Each row below holds a small network's activations on one input, seen along a few directions.
In each table, some parts of the input vary, and every possible input appears once, in random order.
A made-up example of a description, with smaller parts first: one of 6 places along a line, together with either a single point or one of 9 places along a line or (one of 2 separate values, together with one of 5 places around a ring).
Shared parts are said once, and a part with two or three values counts as separate values.
In the rows, zero is written as 128.

Other details of the inputs vary at random and push rows far along three fixed directions, the same in every table; ignore that.
These rows show it; all are for the same input, with only those details redrawn:
[208 133 189  89 142 148 160 144 155 130 140]
[ 74 122 104 121 111 113 124 106 102 114 101]
[ 49 180 104 130 125 108  96 157 165  92 150]
[ 75 126 102 122 104 111 127 111 103 115  99]
[ 57 138 128 122 149  80 106  80  99 143 137]
[188  97 164  92 117 148 180 115 104 128  99]
[ 81 142 102 131  88 142 128 158 147  71 103]
[131  95 146  99 143 107 154  64  72 159 111]

Rows:
r1: [ 47 117  42 150 169 114  83 157 113  81  88]
r2: [126  79 130 106 118 118 165  66  50 147  85]
r3: [111 144 122 152 129  93  91 148 161 149 169]
r4: [198 103 172 109  94 166 161 161 146 120  92]
r5: [ 82 103  97 134  65 146 130 160 132  74  78]
r6: [196 120 130 131  96 191 162 165 133  96 117]
r7: [ 95 122 109 149 106 150 112 177 150 105 152]
r8: [211 118 153 113 223 131 114 149 123 145 123]
r9: [173 132 142 126 167 112 151  89 127 155 160]
r10: [134 163 147 142 155 103  98 167 207 123 213]
r11: [ 39 131  74 166 102 118  81 134 101 142 121]
r12: [166 173 139 141 131 132 117 160 188 113 172]
r13: [180 150 168  99 140 151 151 139 175 107 134]
r14: [128 117 158 134 173 107 115  74  77 207 155]
r15: [142 130 131 119 120 141 150 105 121 137  84]
r16: [185 139 144 145 105 150 130 179 183 104 147]
r17: [ 71 113 117 139 161  92 100  77  82 187 159]
r18: [147  96  78 148  87 145 162  85  82 119  62]
r19: [100 119 149 109 158  77 122  36  55 195 119]
r20: [174 119 100 144  59 201 152 164 113  86  73]
r21: [ 52 165  59 171 102 150  98 122 119 101  98]
r22: [187  60 150 110  62 167 181 143  94 127  48]
r23: [159 165 175 119 213 117 113  86 148 191 211]
r24: [112 159 112 154 116 118 102 210 210  91 189]
r25: [132 180 143 140 162 100  96 142 186 119 210]
r26: [142 103 173  95 161 101 141 122 130 178 155]
Q: Describe the family of inputs behind these rows.
A: one of 2 separate values, together with either a single point or (one of 3 separate values, together with one of 4 places along a line)
Q: The inputs of r3 and r24 match in every part but the choice among 2 separate values. If r21 is changed in the same way as r3 into r24, which row does it become?
A: r23
Q: Change only the choice among 3 separate values in r3. List by row number the other rows that result.
A: r11, r22
Q: Change only the place on the line of 4 in r5. List by row number the other rows that result.
A: r2, r13, r26

Rows:
r27: [122 105 128 140 126 112 126  85  71 188 146]
r28: [116 166 174 119 161  93 108  92 138 195 212]
r29: [133 101 121 149 125 111 125  84  74 191 132]
r30: [161 149 172 120 121 133 138 174 200 107 185]
r31: [200  85 116 125 116 171 171 166 119  86  93]
r32: [184 158 186 101 152 149 120 198 180 114 163]
r33: [ 34 119  80 134 102 129  99 155 117  93  94]
r34: [133  93 126 108 157 104 160  67  74 144 112]
r35: [ 37 145  90 124  89 119 105 141 116  80  88]
r36: [142  98 100 140 161 127 125  82  64 154 122]
r37: [120  92 157  90 134 119 157  82  81 157 102]
r38: [ 58 163  90 156  46 129 115 133 142 101 115]
r39: [ 33 147  99 123  81 115 113 130 143  93  87]
r40: [ 54 130  68 148  98 114  86 154 113  92  77]
r41: [170  91 119 145  91 149 148 168 147 106 117]
r42: [188  94 127 138 109 200 156 166 117 101  92]
r43: [200 154 147 130 177 130 120 189 200 113 171]
r44: [154  98  93 152 161 119 120  80  71 163 109]
r45: [184 116 131 112  93 154 183 137 143  85  84]
r46: [168 138 166 127 139 132 124 186 192 118 194]
r47: [ 35 183 116 141 109  81  86 144 196 103 180]
r48: [190 120 115 131 104 185 165 141 125  86  97]
r49: [143 119 120 126 141 117 147  54  82 157 108]
r50: [129 162 175 113 201 110 112  94 140 176 190]
r51: [130 139 175 108 207  83  98 116 144 194 176]
r52: [ 40 207 130 118 131  86  76 144 182 108 152]
r53: [144  91 120 144 161 128 126  85  71 177 104]
r54: [183 122 144 124  88 186 173 138 140 102  81]
Q: Describe the family of inputs behind these rows.
A: one of 4 places along a line, together with either one of 2 separate values or one of 5 places around a ring
Q: The inputs of r48 and r49 match in every part but the place on the line of 4. If r34 is changed in the same way as r48 into r49, which row does it become?
A: r45
Q: Change only the place on the ring of 5 in r33. List by row number the other rows that result.
A: r31, r32, r36, r42
Q: Which other rows agree with r53 in the place on the line of 4? List them by row number.
A: r29, r40, r41, r43, r44, r51
Q: Change only the place on the line of 4 in r47. List by row number the other rows that result.
A: r30, r41, r46

Rows:
r55: [ 40 177 122 129 133  80  97  79 132 153 158]
r56: [ 40 115  44 169  22 142 126 136 109  70  77]
r57: [105 144 161  98 145  96 130  95 130 141 133]
r58: [100 165 108 125  73 169 120 240 217  15  98]
r59: [179 130 137 129 164 147 130 142 135 133 137]
r60: [ 45 154 114 148 124  86  91  91 121 162 173]
r61: [158 132 133 134 163 126 122 134 138 139 149]
r62: [ 98 127 127 126 133 113 111 150 142 125 145]
r63: [172 121 158 127 117 133 140 142 143 149 155]
r64: [177 138 140 125 172 140 128 134 131 133 142]
r65: [175 128 140 139 153 144 122 141 139 144 152]
r66: [140 125 143 119 121 140 128 169 149 119 134]
r67: [ 75 147 136 107 140 110 112 142 146 110 121]
r68: [153 151 161 111 123 127 149 112 151 140 145]
r69: [ 93 140 106 141 183  94  92 102 114 152 153]
r70: [191 141 185  90 109 164 168 158 166 100 114]
r71: [113  74 108 142  79 124 147  91  62 154  88]
r72: [186  63 107 125 125 153 171  91  54 130  65]
r73: [158 121 135 139 164 123 118 122 130 154 159]
r74: [160  66  97 139 119 150 159  92  50 138  63]
Q: Describe the family of inputs behind these rows.
A: one of 2 separate values, together with either one of 4 places along a line or one of 6 places around a ring
Q: The inputs of r68 and r55 match in every part but the choice among 2 separate values. If r69 is changed in the same way as r68 into r55, which row does it become?
A: r59
Q: Change only the place on the ring of 6 in r67. List by row number the other rows that result.
A: r55, r60, r66, r70, r71
Q: A walk changes only the place on the line of 4. It starts at r72 and steps to r69. List the rest of the walk in order.
A: r61, r73

Rows:
r75: [210  88 140 121  77 208 192 180 129  80  83]
r76: [146  97 157  92 165 106 160  88  92 152 113]
r77: [149  87 159  95 133  94 162  77  87 162 126]
r78: [160 106 153 124 137 119 138  89  86 176 115]
r79: [132 188 174 121 196 119  90 150 194 141 218]
r80: [ 41 135  78 161  80 110 104 110 120 128 130]
r81: [ 38 126  89 144  98 100  87 142 112 119 120]
r82: [129 178 178 113 201 109  86 179 193 146 199]
r83: [ 45 155  82 143 103  97 110 101 124 100 101]
r84: [140 204 163 124 199 117  72 163 189 154 198]
r85: [153  93 154 108 170 126 132 104  88 162 109]
r86: [153  87 154 118 122 116 156  85  82 173 145]
r87: [166 118 136 127 144 143 145  79  81 171 131]
r88: [216  87 141  99  90 197 197 165 135  59  51]
r89: [ 44 152  76 166  96 112  97  97 112 120 128]
r90: [ 27 136  78 142  94  88 109 101 125 114 111]
r91: [187 174 168 132  95 177 124 241 243  92 165]
r92: [133 104  11 200  71 175 116 213 154  25  85]
r93: [162 119 141 103 159 118 154  69  86 159 105]
Q: Describe the family of inputs behind these rows.
A: either a single point or (one of 3 separate values, together with one of 6 places around a ring)
Q: A walk changes only the place on the ring of 6. It starts at r83 and steps to r93. List the rest of the walk in order.
A: r88, r76, r77, r90
Q: Change only the choice among 3 separate values in r88. List by row number the other rows that result.
A: r79, r85
Q: A walk changes only the place on the ring of 6. It starts at r79 and steps to r87. List the rest of the walk in order.
A: r89, r80, r86, r75

Rows:
r94: [ 75 167  93 143  80 127 104 178 174  56 141]
r95: [144 102 136 121 102 147 161  88  65 151  96]
r96: [203  77 161 103  91 164 186 147 114 103  98]
r97: [102 145  89 148  88 156 110 148 126 104 110]
r98: [157 165 147 124 174 120 108 135 145 142 164]
r99: [145 125 114 121  73 172 153 146 115  75  82]
r100: [162 122 172 115 164 114 124 132 143 175 182]
r101: [127  95 122 130  73 156 156 154 116 104 102]
r102: [155 147 152 131 142 116 116 138 154 155 185]
r103: [176 140 157 108 157 105 138 133 147 138 172]
r104: [117 125 121 147 150 129 112 132 146 133 131]
r105: [145  87 127 112 136 132 165  98 101 129  91]
r106: [167 127 165 102 167 108 137 144 149 139 166]
r107: [ 90 101  97 144 156  91 109  42  31 188 102]
r108: [112 151  80 156 105 148 120 165 170  70 111]
r109: [160 150 147 143 166 122 116 124 162 151 166]
r110: [137 129 117 141  67 175 160 152 152  86 103]
r111: [139  93 137 125 104 120 158  86  76 159 124]
r112: [ 30 126  70 148 104 127  87 122  94 120  97]
r113: [178 153 141 120 134 147 149 154 182  98 142]
r114: [114 128  81 150 101 125 118 154 129  90 115]
r115: [152 131 153 133 166 113 108 151 152 151 172]
r116: [140 110 100 149  81 164 152 127 126 109  93]
r117: [ 56 167 117 139 196  76  71 116 163 145 179]
r118: [199 108 174  98  96 122 171 105 116 165  81]
r119: [158 151 171 113 124 168 137 173 162 119 146]
r120: [161  86 147  96 157 125 160  82  61 161  94]
r121: [105 145  94 152 108 163  98 189 152  82 103]
r122: [167 133 153 129 128 166 138 165 183 121 145]
r123: [115 126  84 163  94 132 112 156 130 100 115]
r124: [115 133 114 117 146 108 126  89  84 140 115]
r125: [ 84  96 111 121 132  91 144  29  57 161 105]
r126: [162 124 181 112 148 141 154 121 148 155 153]
r127: [ 12 136  86 134  85  82  89 117 119 122  69]
r128: [143 153 170 102 152 136 122 146 152 124 155]
r129: [ 65 148 118 133 187  63  73 118 132 155 182]
r130: [ 51 169 139 122 175  82  86 107 163 138 182]
r131: [147  93 129 117 152 133 138 101  72 150  93]
Q: Describe the family of inputs behind these rows.
A: one of 2 separate values, together with either a single point or (one of 3 separate values, together with one of 6 places around a ring)
Q: The inputs of r95 and r119 match in every part but the choice among 2 separate values. If r98 is changed in the same way as r95 into r119, which row does it become?
A: r131
Q: Change only the choice among 3 separate values in r126. List by row number the other rows that result.
A: r101, r119
Q: Change only the place on the ring of 6 in r101. List by row number the other rows that result.
A: r96, r100, r106, r115, r129
Q: Change only the choice among 2 separate values in r128. List by row number the other rows that result.
A: r99
